A small network was shown many inputs. Here are its activations along a few directions, one row for each input.
In each table, some parts of the input vary, and every possible input appears once, in random order.
Descriptions start from the smaller parts, as in this example, which fits no table here: one of 8 places around a ring, together with either a single point or one of 9 places around a ring or (one of 3 separate values, together with one of 4 places along a line).
Shared parts are said once, and a part with two or three values counts as separate values.

Other details of the inputs shift rows strongly along three fixed directions, in all tables alike. That doesn't count.

Table:
row 1: [ 26   0 -28 -28  11  25  11 -62  22 -43  -3   6]
row 2: [ 25 -52 -16 -48   6  35 -29 -48  52  -3 -50  56]
row 3: [ -3  71  -2  51  31 -74  25 -49 -23 -25  44 -12]
row 4: [-25   6 -17  49 -23 -16 -42  73 -43   2   3  20]
row 5: [ 25   9 -12 -34  15  16  35 -61  27   2  12   8]
row 6: [ 12 -10   5 -10   3  44   4  30 -20 -21  60 -41]
row 7: [ 14  -4   7 -35  15 -10  43 -72  18 -16  19 -46]
row 8: [-18  73  18  58  19 -64  22 -51 -26 -23  42 -10]
row 9: [ 26 -22   7 -31  29  13   4 -60  47  -7  10  12]
row 10: [ 27 -43 -15 -35  16  44 -27 -39  36 -53 -58  48]
row 11: [ 11 -45 -23 -34 -18  71 -42  56   7   2 -11   7]
row 12: [ 12 -50  21 -32  16  33 -28 -58  57  -8 -25  36]
row 13: [-11   2  16 -24 -17  37  63  37 -35   5  35 -57]
row 14: [-14   0   1  24  11 -83 -23 -34   0   0 -32   7]
row 15: [ 13 -10 -17  69  19 -43 -43 -30  21  24 -50  50]
row 16: [-11  73  11  53  26 -69  21 -50 -28 -23  42 -10]
row 17: [ -9  -4  -1 -25 -31  33  49  30 -33  16  43 -63]
row 18: [-25  34   1  48  -3 -21 -21  80 -43  12   4  17]
row 19: [-15  65   7  48  18 -50  23 -37 -26 -31  -1  23]
row 20: [-14   3  17 -20 -20  39  62  36 -35   6  37 -57]
row 21: [ -8  91  -4  41  30 -61  41 -35 -19 -12  14   6]
row 22: [ 12 -32  -7 -27  -2  69 -18  58   6  -9  -9   6]
row 23: [ 40  13 -17  17  21  33  33 -78  13 -30  17 -34]
row 24: [-16   8  -2  17 -16 -59 -29 -26  18  18 -58  40]
row 25: [  8   6   7 -40   9   4  58 -62   6 -19 -12 -22]
row 26: [  7 -15   8 -43   5  13  35 -59  15 -21 -34  -5]
row 27: [ 12  -5  14 -44   3  18  28 -51  35  -8 -35   4]
row 28: [-34  26  25  51 -20 -60 -12  69 -36  42  36 -26]
row 29: [ 25  -1   5 -34  27  25  34 -54  31 -12  -7  23]
row 30: [  3  14  13 -28 -13  32  57  41 -19  17  41 -51]
row 31: [-28  15  21  57   0 -44 -24  70 -36  38  42   8]
row 32: [  8  15  11 -28 -10  31  62  39 -15  16  44 -53]
row 33: [  2 -65  -3 -20 -18  85 -43  63   3 -31 -30  28]
row 34: [  5 -25  12 -18  -1  55 -24  41   1  -1  34 -25]
row 35: [-14 -19  23 -15 -18  25  29  29 -22  12  53 -70]
row 36: [ -28  -51    2   43  -14  -13 -119   95   -3   12  -45   55]
row 37: [ 29 -37 -31 -36   7  37 -29 -53  35 -44 -43  34]
row 38: [  6 -56 -10 -36 -15  42   6  54  -5   0 -15 -20]
row 39: [ -8  30  14  -9  -6  61  44  42 -24  -3  47 -36]
row 40: [  4  -2  19 -24 -10  20  30  30  -7  22  62 -66]
row 41: [ 11 -83  12 -31  -4  58 -56  54  23  17  -1  20]
row 42: [-30   9  13  43 -10 -65 -11  60 -49  28  30 -34]
row 43: [ -14  -37  -35   32  -20   -9 -103   99   -9   17  -51   57]
row 44: [ -5  16 -16  14  -6 -69 -17 -27  15  17 -46  28]
row 45: [ -7 -51  14 -32 -32  59 -10  66  10  15 -22  -3]
row 46: [ 25 -65  10 -43  22  29 -44 -51  61  -8 -36  46]
row 47: [ 16  37   3 -30  24  29  45 -56  13 -27   5  -6]
row 48: [-10  26 -19  26   6 -43 -41 -24   5  -5 -45  48]
row 49: [ -4  -1 -10  31  23 -51 -67 -19  25 -12 -42  49]
row 50: [ -4  56 -25  31  14 -55  -5 -34   0  -5 -10  24]
row 51: [ -8  17 -10  26   8 -53 -25 -27   6  16 -33  59]
row 52: [  7  -3  20 -40  -1  20  33 -53  35  -8 -33   2]
row 53: [ 27  -7 -17 -36  14  19  20 -58  37  -1  -2  20]
row 54: [ 13  12   1 -30   9  24  37 -67  25   2  12  11]
row 55: [  4  -8 -19 -28 -22  26  50  33 -27  13  45 -66]
row 56: [ 15 -23 -17 -47  -4   6  20 -62  24 -12 -29 -11]
row 57: [ -12  -62  -34   32  -27   -4 -116   97  -15   -4  -62   70]
row 58: [ 23 -31  -9 -35  15  43 -18 -44  28 -52 -49  40]
row 59: [ -4  71  15  47  35 -83  34 -45 -15  17  50  -5]
row 60: [  5 -66  -6 -40 -19  46  -6  55  -2  -1 -28 -10]
row 61: [-23  53  20  33  13 -93  32 -53 -24   5  20 -31]
row 62: [  3 -59  -5 -28 -25  73 -27  58  10  25   2  20]
row 63: [ -9  31  -4  37  18 -41 -18 -24 -13 -33 -36  48]
row 64: [-13 -30 -10  38  -4 -22 -59 101 -16  27 -34  64]
row 65: [ 13 -56  -4 -24  -1  58 -56  53  17  -4   2  -4]
row 66: [ 13 -35 -15 -42  -2  49 -39 -50  51 -24 -59  44]
row 67: [-22 -31   2  38  -8 -17 -66 100 -21  29 -40  68]
row 68: [  7   4  11 -15   7  44   8  33 -11  -1  63 -47]
row 69: [-18  22  15  36  13 -44 -12 -19   7   9 -43  68]
row 70: [ -7  -1  31 -17 -19  29  32  30  -5  23  62 -66]
row 71: [ 10  -3  12 -24  -8  18  33  31  -2  21  64 -69]
row 72: [ -9  80   6  29  14 -82  59 -38 -10  10   6 -10]
row 73: [ 15 -44   7 -25  14  36 -35 -57  38 -47 -26  23]
row 74: [  8 -51 -15 -52 -11  18 -11 -55  31 -12 -61  12]
row 75: [ -3  -1 -22  10  -9 -64 -34 -21  26  14 -62  42]
row 76: [  5  64  -2  71   7 -76  38 -53  -6  32   6 -34]
row 77: [ 20  23  13 -33  28  22  56 -59  16  -9  14   7]
row 78: [  8   0  16 -22  -9  17  34  31  -5  22  67 -69]
row 79: [-11  11  -6  14 -12 -64 -28 -27  16  17 -56  37]
row 80: [ -4  15  -5 -14 -20  62  22  39 -17   5  50 -36]
row 81: [-20  13   1  21 -19 -57 -22 -24  17  21 -54  35]
row 82: [  9  31  -9 -17   3  27  42 -72   7 -38  19 -13]
row 83: [-13  -8  -1 -23 -33  38  42  32 -28  17  38 -60]
row 84: [ 26 -11   1 -22  26  20   0 -66  28 -47  11  -3]
row 85: [ 12  21  20 -27  22  27  55 -62  20  -9  10  12]
row 86: [ 10  19 -21  71  18 -37 -40 -35  13   5 -42  24]
row 87: [-40   9  19  48 -17 -60 -12  61 -48  29  26 -30]
row 88: [ 17 -14 -11  13 -15  38  44  21 -24  24  42 -87]
row 89: [ 10  -2 -16 -16 -14  58  13  35 -26 -16  45 -30]
row 90: [-16  37 -10  18  -1 -78  19 -45 -17   6 -20  -1]
row 91: [  2  -2  25 -24 -12  25  29  31  -6  24  60 -66]
row 92: [-34  32  16  60  -5 -31 -32  71 -37  20  35  -9]
row 93: [-31  39   8  52  -6 -21 -14  80 -44  12   9  15]
row 94: [-13  33 -12  52   1 -28  -4  73 -52 -10  21   7]
row 95: [-21  -2 -11  29 -33 -44 -37  80 -24  43 -13   8]
Description of these inputs: one of 5 places along a line, together with either a single point or (one of 3 separate values, together with one of 6 places along a line).
Changing only the place on the line of 5 turns row 70 into row 8. The same change can be made to row 30. Which row results?
> row 58
Changing only the place on the line of 5 turns row 60 into row 10. The same change can be made to row 61. Which row results?
> row 16
Changing only the place on the line of 5 turns row 75 into row 53. The same change can be made to row 52. Which row results?
> row 85
Change only the place on the line of 6 in row 25. List by row number the other rows that result.
> row 13, row 20, row 26, row 38, row 60
Change only the choice among 3 separate values in row 82. List by row number the other rows that result.
> row 8, row 33
Start at row 74 and move only the place on the line of 5, one step at a time. The first step leads to row 79. Which rows follow, in order?
> row 51, row 48, row 89

Table:
row 96: [ 10 -48   8 -42  -5  73 -14  33  18  -5   4   4]
row 97: [-13 -12 -10  16 -23  23 -17 104 -42  11  24 -16]
row 98: [ 17  -6   0 -23  10  32  14 -33  13 -16  20 -21]
row 99: [  9 -14 -16  -6   9  -7 -25 -57  30 -26 -67  45]
row 100: [ 19 -11  -5 -39  -5  67  34  -1   1 -17  24 -33]
row 101: [-15  -7   3  24 -17  13 -24 107 -35  24  30   1]
row 102: [  3 -52  -3 -40 -23  17  -8  -8  23   6 -45  -6]
row 103: [ -6  66   4  42  14 -47  36 -16 -29   4  53 -26]
row 104: [ 11  28  -7   1  15  -9  20 -53   8 -10  20 -10]
row 105: [  5 -29  -5  -6  11  -4 -53 -28  40 -10 -68  70]
row 106: [-10  65  12  40  17 -48  37 -19 -29  -1  53 -29]
row 107: [  1  41   3   2  20 -29  33 -79   6 -30 -11   7]
row 108: [-13  -6   8  17  -9 -51 -12   0  -1  24 -14 -12]
row 109: [ 19  -5   5 -36   1  65  36   4   8  -1  36 -23]
row 110: [-37  -9   4  51 -17 -95 -56  47 -11  46 -59  47]
Changing only one part turns row 99 into row 109. The same change can be made to row 97. Which row results?
> row 101
Describe the family of inputs behind these rows.
> one of 3 separate values, together with either a single point or one of 4 places along a line
Change only the place on the line of 4 in row 98. List by row number the other rows that result.
> row 103, row 104, row 106
Change only the choice among 3 separate values in row 105. List by row number the other rows that result.
> row 100, row 103

Table:
row 111: [ 14  26 -15  11  11 -10  24  -3 -22  -4  30   4]
row 112: [ 28  34 -15 -24  20  18  59 -61  -1 -20  42 -18]
row 113: [  1  22  -1  15  -4 -14  14  -7   1  19   6  -9]
row 114: [  9 -63  15 -19   5  71 -39  31  20 -16  -9  15]
row 115: [ -8  13  15  29  26 -28 -27 -47  14 -24 -25  39]
row 116: [ -6  45  -8  50  21 -71 -11   7 -18   7  14  17]
row 117: [  5 -11  -6  15   4 -19 -14 -40  34   6 -49  32]
row 118: [-12  11   8  25 -15 -20  26  60 -43  16  45 -45]
row 119: [  3  37  -7  28  16 -38   0   7 -11   3  30   1]
row 120: [-10  29   0   1  11 -36  15 -31   3 -19 -63  53]
row 121: [-13  -6  -4  31  -6 -58 -25   4  -5   1 -32  15]
row 122: [ -7  52 -25  49   6 -64 -10   6 -33   3   7  28]
row 123: [ 15  -8  14 -47   8  23  53 -57  20 -13  18 -28]
row 124: [ -1  49  14  23  27 -28  20 -10 -10  -3  47 -18]
row 125: [ -2   4   9 -12   5 -25  -5 -59  27   2 -32  28]
row 126: [ -3   1 -25  13  17  -7 -22 -42  12 -30 -44  50]
row 127: [ 10  40  20 -34  11  12  75 -66   6   3  45 -40]
row 128: [-20   3  -3  45 -18 -31 -32  76 -30  43  -2  10]
row 129: [-28   1   3  35 -15 -43 -32  75 -35  37   5  10]
row 130: [-18  28   6  60 -12 -21 -24  78 -52   5  24  12]
row 131: [  0  -3  12  17  12  12 -11  64 -21  10  44 -16]
row 132: [ -2   3  -5  18  12 -43 -14 -46   2 -11 -46  11]
row 133: [-31  -9   2  37 -19 -44 -33  82 -32  28   2   6]
row 134: [ -4  11   2  35   3 -43  -6  -3  -2  21 -23  22]
row 135: [  6 -16   7 -39   7   4   5 -53  28  -5 -18   9]
row 136: [  7  14  11 -31   4  -4  51 -58  14 -15  22 -31]
row 137: [ 16  13   5 -14  14  -4  33 -65  22   6  -8   1]
row 138: [ 18 -12 -15 -27  19  51  27 -51  15 -34  -3   9]
row 139: [-25  43   5  38   1 -75  -4   2 -20  23   3  11]
row 140: [-12  23   0  44  -5 -25 -44  10 -13 -16 -20  41]
row 141: [-26 -11  -3  22 -32 -24 -26  83 -28  22  15 -13]
row 142: [  9  27  -1 -19   7   6  41 -73   2 -19   9 -46]
row 143: [ -7  51   8  36  11 -49  40 -12 -24  27  22 -12]
row 144: [  9 -73  -8 -17 -20  45 -58  46  26  16 -48  27]
row 145: [  1 -65 -12 -16 -22  30 -58  38  16  -3 -44   4]
row 146: [  1 -42  -2   8 -10  -2 -29  37  -4   2 -28   1]
row 147: [ -6  10  -1  41  -1 -34   0   3   0  24 -17  14]
row 148: [-10  41 -12  26  -1  27  48  58 -57   1  78 -43]
row 149: [  7  -7   7  18  13  -8 -31 -39  13 -31 -44  57]
row 150: [ -3  27  -2  21   7 -53   4 -48   2  -9 -20  -5]
row 151: [  3 -58   1 -49 -17  54 -20  27  17   8  -3  -6]
row 152: [ -6 -45   0 -35 -20  34 -28  32  10  13  -4  -2]
row 153: [ -6  -2   1 -13   1 -31 -10 -58  28  -9 -32  17]
row 154: [-13  53  19  33  17 -16  21 -16 -18 -12  46 -15]
row 155: [  6  -2  -6  12   6 -17 -10 -49  37   3 -47  28]
row 156: [ -3  -2   8 -24  -8  10  23  -5   3   2  22 -27]
row 157: [  0  32  11  12 -13  46  31  55 -42  -6  77 -43]
row 158: [  7 -27   7 -29  11   0  -3 -46  30  -2 -33  22]
row 159: [ -6  -3   0  -3   1 -45 -13 -54  25 -14 -40  23]
row 160: [-22  26  13  24  -6 -32  29  57 -48  32  53 -30]
row 161: [ 14 -70 -10 -46 -17  77 -25  29  12  -9 -19 -25]
row 162: [ -1 -38  -5   7 -14   0 -36  37  -1   1 -27  -2]
row 163: [ -1  -6  13  -5   9 -28  -4 -44  21   5 -37  31]
row 164: [ 14  11   5 -38   2  15  53 -66  20 -20  21 -45]
row 165: [  3  15  14 -15  14 -19  26 -67  20   2 -11   8]
row 166: [ -7 -27  -4 -25 -14  34 -14  58  -1  -7 -51  36]
row 167: [ 13 -43   8 -57  -8  67  19  16   7  10  26 -30]
row 168: [  1 -30  10   4  19   8 -56 -39  37 -28 -50  53]
row 169: [-24  -5  -4  45 -23 -47 -32  76 -36  20   0  -5]
row 170: [ 12 -29  13 -36   0  97   0  16  12 -19  40 -32]
row 171: [ -4  61 -13  11  10  19  64 -11 -31 -14  67 -37]
row 172: [  3 -65 -10 -13 -13  31 -53  36   6  -4 -48   5]
row 173: [  9  -9   5   7  29 -21 -40 -39  33 -17 -31  41]
row 174: [  8   9   1 -15  -8  24  22  -8   4  18  17 -24]
row 175: [-14   9  12   3 -15   1  34  59 -37  22  61 -50]
row 176: [  8 -52   6 -36 -15  38   5  27   7  -1   4 -20]
row 177: [ 12 -58 -10 -32 -24  65 -32  32  26  14 -21  -1]
row 178: [  0 -35  -1 -13   1 -27 -26 -41  33 -15 -56  34]
row 179: [  5  59   4 -46   4  28  77 -51   1 -25  10 -21]
row 180: [-10  31 -23  22   4   2   3  -4 -21 -16  10   8]
row 181: [ -3 -15 -12  33   4 -18 -45  82 -22  17   8  19]
row 182: [  3 -19   5  15  -6  21 -39  32  -5 -18 -16  33]
row 183: [  9  62  -5   2  15  -3  49  -9 -14   0  79 -46]
row 184: [ 23 -31   3 -47 -10  80  31  15  11  14  30 -40]
row 185: [ 15 -11   4 -15 -10  40  30  14   1  15  28 -31]
row 186: [-14  36  -5  -1   3 -34   6 -33   8 -20 -63  51]
row 187: [ 19 -14 -23  -9   1  19 -15   8  -2 -12  -1  21]
row 188: [-21  30  -2  12  -4 -31  -2  27 -16  -6 -48  42]
row 189: [ 12 -32  -6 -18 -19  57   0  24  19  15   3 -17]
row 190: [ 14 -32  -6 -38  -9  17  -8 -46  34 -22 -31  -6]
row 191: [ -6 -37  -4  11 -19  10 -22  73 -22  13   2 -21]
row 192: [ -1  -4  12 -26   0  10  27  -5  -2   9  23 -21]
row 193: [-26  24   4  34  -7 -62 -26   4  -7  24 -21  27]
row 194: [  7 -30   3 -12   7  31 -49  26  21  -6   0  10]
row 195: [ 23  16  -9 -23  25   7  11 -55  30 -18  13  -2]
row 196: [  1  61 -23  29   3 -33  19  -1 -33   0  40  -4]
row 197: [  4 -19   5 -47 -15  55  19  18   0  13  38 -39]
row 198: [  5  26   5   4  16 -22  38 -55 -12 -10   0 -29]
row 199: [  4 -15 -10   0 -14  23 -13   4  21  13 -16   1]
row 200: [ 24 -28   8 -47   8  86   8  21  18 -11  52 -39]
Describe the family of inputs behind these rows.
> one of 5 places along a line, together with either a single point or one of 6 places around a ring or one of 11 places along a line
Changing only the place on the line of 5 turns row 174 into row 184. The same change can be made to row 170. Which row results?
> row 168
Changing only the place on the line of 5 turns row 167 into row 139. The same change can be made to row 191. Which row results?
> row 150
Changing only the place on the line of 5 turns row 160 into row 192. The same change can be made to row 149. Which row results?
> row 182
Change only the place on the line of 5 in row 124. List by row number the other rows that result.
> row 131, row 173, row 194, row 200
Change only the place on the line of 11 in row 141. List by row number the other rows that result.
> row 142, row 145, row 152, row 153, row 174, row 177, row 190, row 193, row 197, row 199
